[[  0  -2   2 -28  70  -4 -35   0]
 [  0   3   0  12 -53 -10  27  -1]
 [ -1   0  -1  12 -29  -4  48  -1]
 [  0  -5   0 -21  79   5 -11   0]
 [  2   5   5 -29   8 -23 -72  -1]
 [ -2  -4  -2   8   2   0  67  -1]]
Counting starts at 0.
Which number is the entry in row 1 and column 0?
A: 0
The entry just right of the largest entry is 5
The entry just right of the smallest entry -> -1
The bottom-left entry: -2
Which number is the entry in row 0 and column 0?
A: 0
Which number is the entry in row 2 and column 0?
A: -1
The entry just left of the smallest entry is -23
Which number is the bottom entry of the column that holds the largest entry?
A: 2
Which number is the entry at row 0, column 2?
A: 2
Which number is the entry in the bottom-right corner?
A: -1
The entry directly below the largest entry: 8
Which number is the top entry of the column that holds the smallest entry?
A: -35
Which number is the entry at row 1, column 2?
A: 0
Which number is the entry just left of -35?
A: -4
Which number is the top-right entry?
A: 0
Which number is the entry directly above 67?
A: -72
Which number is the entry just right of -10?
A: 27
Which number is the entry just right of -53?
A: -10
Which number is the entry directly above -11?
A: 48

data =
39.771,-39.155,-21.456,14.359,63.743,-106.437
29.546,-83.348,-100.239,-13.473,57.977,79.889
65.321,-40.343,-185.673,-123.002,137.294,140.882
-202.601,3.448,-42.184,-12.535,2.003,-196.378
-110.927,3.202,-38.907,-77.303,-50.094,-121.331
-91.361,64.619,-31.059,6.732,27.133,-108.676
-60.643,-43.101,-41.260,-71.051,-61.099,-32.026
92.609,-1.064,-145.701,-61.673,126.944,18.596
86.254,-77.873,-136.330,-44.397,131.818,86.776
-78.276,60.929,40.593,-79.633,-150.270,-39.891
63.173,8.795,-3.627,-84.151,-138.583,-54.858
142.144,-28.451,25.382,64.435,94.142,-42.197
32.496,-92.564,-162.937,-70.222,117.679,114.183
165.571,-36.966,42.253,39.772,35.017,-41.677
-68.760,-128.392,-49.542,15.792,-7.559,51.432
-62.454,-64.443,-139.215,-131.573,40.432,131.675
Rows and columns are numbered from 0.
Read off the entry directly below the smallest entry.
-110.927
Read off the entry just right of the largest entry.
-36.966
The entry just left of -54.858 -> -138.583
The entry in the top-left corner -> 39.771
Read off the entry directly below the largest entry.
-68.760
The entry at row 2, column 0 -> 65.321
The largest entry -> 165.571
Read off the entry directly below -77.873.
60.929
The entry at row 0, column 1: -39.155
Read off the top-right entry.
-106.437
Read off the entry in row 2 and column 1.
-40.343
The entry directly above -110.927 is -202.601
Read off the entry directly above the largest entry.
32.496
The entry in row 0 and column 2: -21.456
The entry just right of -41.260 -> -71.051
The bottom-right entry is 131.675
Read off the entry just left of 18.596.
126.944
The entry directly above 40.432: -7.559
The entry directly above -162.937: 25.382
Read off the entry at row 1, column 0.
29.546
The entry just left of 140.882 is 137.294
Read off the entry directly above -42.197.
-54.858
Read off the entry directly above 137.294.
57.977
Read off the entry directly above -49.542.
42.253
Read off the entry directly below -21.456.
-100.239
The entry directly below 27.133 -> -61.099
The entry just right of 117.679 -> 114.183
Read off the entry just right of 142.144.
-28.451
Read off the entry just left of 131.818.
-44.397
Read off the entry just left of -100.239.
-83.348

m =
[[15.27, 10.09, 2.09, -8.38, 1.17],
 [-7.28, 8.73, 11.82, 18.62, 2.24],
 [-3.36, -10.40, -7.93, 13.88, 12.22],
 [-5.97, 13.78, 20.79, 22.91, -7.15],
 [-0.29, 8.18, 12.70, 6.59, -4.82],
 [11.87, -3.22, -5.09, -11.03, -14.87],
 [-11.44, -5.15, 4.09, 4.08, 17.74],
 [2.67, 14.47, 14.72, 10.33, 4.66],
 [-0.26, -19.18, -11.94, 24.98, 18.70],
 [-10.05, 3.36, 5.46, -13.74, 12.15],
 [10.50, 8.98, 5.49, -2.35, 1.72],
 [-7.76, 11.98, 15.58, 20.77, -0.59],
 [9.58, 6.87, 7.71, -4.79, -8.87],
 [10.94, 5.13, 1.00, -1.65, 7.72],
 [0.33, 7.28, 8.89, 9.62, -3.42]]
Counting starts at 0.
The top entry of the column that holds the smallest entry is 10.09
Which number is the entry directly above 4.08?
A: -11.03
Which number is the entry just right of 10.50?
A: 8.98
The entry in row 2 and column 0 -> -3.36
Which number is the entry just left of the centre entry?
A: 14.47
Which number is the entry directly below -1.65?
A: 9.62
The entry at row 2, column 1: -10.40
The bottom-right entry -> -3.42
Which number is the top-right entry?
A: 1.17
Which number is the entry just left of -2.35?
A: 5.49
The entry just left of -19.18 is -0.26
Which number is the entry in row 0 and column 0?
A: 15.27
Which number is the entry in row 1 and column 0?
A: -7.28
The entry just right of 20.79: 22.91
Which number is the entry just right of -1.65?
A: 7.72
The entry in row 0 and column 2 -> 2.09
The bottom entry of the column that holds the smallest entry is 7.28
Which number is the entry just left of 13.78?
A: -5.97
Which number is the entry just right of the largest entry?
A: 18.70
Which number is the entry directly above -2.35?
A: -13.74
Which number is the entry just left of 20.79?
A: 13.78
The entry directly below 12.70 -> -5.09
The entry directly below the centre entry -> -11.94
The entry directly above 18.62 -> -8.38
Which number is the entry just left of 8.98?
A: 10.50
The entry directly above 10.50 -> -10.05
Which number is the median entry?
A: 4.66
Which number is the entry directly above -7.15?
A: 12.22
Which number is the entry in the bottom-left corner?
A: 0.33
The entry directly above 5.13 is 6.87

Read these off the matrix that follows.
1) Report the bottom-left entry.
2) Report the bottom-right entry.
3) Report the top entry of the column that holds the smallest entry.
4) Report the smallest entry in the first row.
5) Report the entry directly above 2.13.
6) Report the entry just right of 39.33.
7) Report the second entry from the end, reading row by row.
8) Report the fifth-last entry, reading row by row.
 -13.92    29.33   227.48    41.06   -50.66    32.36   190.57    33.00   120.76
   8.95    39.33   -12.85    37.22    97.69    38.22   -59.38     7.01   125.18
  82.51    17.12   -64.00    36.14    57.18     2.13    53.84    34.77  -136.57
1) 82.51
2) -136.57
3) 120.76
4) -50.66
5) 38.22
6) -12.85
7) 34.77
8) 57.18

[-0.071, 0.000, -0.109, -0.016, 0.101, -0.004, 0.118, 0.066, -0.105]
The 3rd entry from the left: -0.109
The 2nd entry from the left -> 0.000
The entry just left of 0.118 -> -0.004
The centre entry: 0.101
The first entry?
A: -0.071
The last entry: -0.105
The 3rd entry from the right?
A: 0.118
